[[204, 227, 213, 202, 200, 211], [203, 248, 221, 200, 194, 215], [219, 47, 146, 232, 244, 172]] result: 221
[[3073, 9517, 6635, 7996, 7590], [3469, 7969, 5617, 8686, 6370]] result: 5617
[[2370, 6357, 1824, 8167, 9379], [5351, 3641, 3460, 3858, 7080]] result: 3460
[[12, 74, 82, 67, 37, 95], [33, 59, 27, 33, 51, 58]] result: 27
[[830, 492, 921, 779], [842, 603, 815, 110]] result: 815
[[41, 14, 13, -14], [45, 30, 30, -31], [39, 4, 22, 9]] result: 30
[[495, 771, 738, 562], [664, 193, 363, 645]] result: 363
[[6, 276, 966, 314, 228, 444], [260, 315, 227, 245, 296, 307], [357, 318, 257, 281, 272, 287]] result: 227
[[-44, 29, 17, -43], [19, 24, 25, 16], [-35, 3, -14, -9]] result: 25
---
array([ -7,  13, -33,  16,   3]) gives -33, 16

array([[-16, -37,  -2,  -8,  20],
       [ 17,  34,   3,   5, -21],
       [ 14,   7,   1, -20, -41]]) gives 3, 34

array([-40,  -6,  26,   4,  15]) gives 26, 26

array([ 23, -17,  -4, -11,  36]) gives -4, 36

array([ 5, 41,  3, 26, 42,  4,  1]) gives 26, 42

array([-14,   2,   1,  13,   9, -31,  11]) gives 13, 13

array([[ 33,  21, -39,  -2,  18,   0,  25],
       [ -3,  15,  -9,   5,   9,  11,   6],
       [-21, -18,  28,   0, -14,  -5, -19]]) gives 5, 33
---
Input: 0.129,0.164,0.169,-0.158
Output: 0.129

Input:
-87.8,-20.4,-151.8,-119.1,138.2
15.1,-72.6,29.0,28.8,-120.5
-30.0,-75.2,-151.6,-147.7,85.6
Output: -30.0

Input: 0.087,0.118,0.159,-0.145
Output: 0.087

Input: -11.5,10.0,5.5,0.7,-6.3,3.0
Output: -11.5

Input:
-0.02,-0.14,0.19,0.06
0.01,-0.17,0.03,-0.03
-0.01,-0.18,0.08,0.10
Output: -0.01

Input: -13.7,-8.7,2.6,15.5
Output: -13.7

Input: -11.72,1.67,-3.17,10.68
Output: -11.72

Input: 1.888,13.523,1.472,-4.173,1.257,-10.642
Output: 1.888

Input: -0.054,-0.112,-0.091,0.112,-0.095,-0.048
Output: -0.054

Input: 120.282,-139.804,48.512,34.602,-129.788,34.072,85.781
Output: 120.282
---
[[ 35  36 -44  34  19  17 -18]
 [ 31  34 -40  30  17  16 -16]
 [ 34  38 -42  33  17  16 -16]] ==> 17

[[ -4   0   8  37]
 [  2   5 -11 -35]
 [ -7  -5  13  39]] ==> 8

[[-21 -27  27 -21   8 -29]
 [-23  14   0  10 -34   2]
 [ 21 -32 -28  11  -7  21]] ==> 8

[[-32 -24 -14  -2   2  11  21]
 [  5   3   7   4  -1   1   6]
 [-10  -8 -14  -8  14  22  12]] ==> 11

[[-20 -32  21  17]
 [  7   7  -3  -3]
 [-22 -33  33  26]] ==> 21

[[ 13 -13  23  15]
 [  5   3 -31   7]
 [ -8  -4 -21   7]] ==> 23

[[ 13  11 -30  23   4]
 [ 35   2 -13  11  -1]
 [-10   8 -17  30   3]] ==> 23
---
[[-19  24   3  -4]
 [ 10  32   9   5]
 [ -7   5   1  -3]]
-4

[[ 12   6  -2  -7   1 -33]
 [ -3  -1   0  -8  -6 -34]
 [ -3   2  -4   3   1  24]]
-33

[[ -5 -32 -14  -3 -27 -31  -1]
 [ -5   9   6   4  24  -9  12]
 [  3  -3 -10   3  18 -41 -21]]
-1

[[-14   2 -39  -8]
 [-16 -13  -3   8]
 [-34  27   1  10]]
-8

[[-33 -18  24  -4 -13 -17]
 [  2 -20  -6  17 -11 -35]
 [ -2  -2 -10  -3   7  19]]
-17

[[-10 -16 -32  23  18]
 [ -5  24 -38 -14   0]
 [ 10  14  34 -22 -15]]
18

[[ -6  14 -12 -22  35]
 [ -5  -8 -11 -11   3]
 [-10  -7 -12 -25  20]]
35

[[  2   0   0   0   1  -1]
 [ -8  13  -6  -8 -11 -31]
 [  0 -12   1  -2  -9 -11]]
-1
---
[[ -8 -12  18   9]
 [ 25   2   9 -27]
 [-43   0 -17  26]] => 2

[[ 29   5 -17 -12  16 -10]
 [-18  -5  32   3 -17   9]] => 3

[[ 22 -32 -19 -29  17  -7]
 [-26  33 -19 -21  -2 -21]
 [ 17  25  17   7  18  16]] => -21

[[  4   1  -6  -3]
 [-20  -8  33   2]] => -8

[[ -1 -22  -1 -20 -15   0]
 [  0 -15   1  14  20   0]
 [ -5 -43  10 -32 -20   0]] => 14

[[ 26  30  10   5]
 [ -2  26 -12  36]] => 26
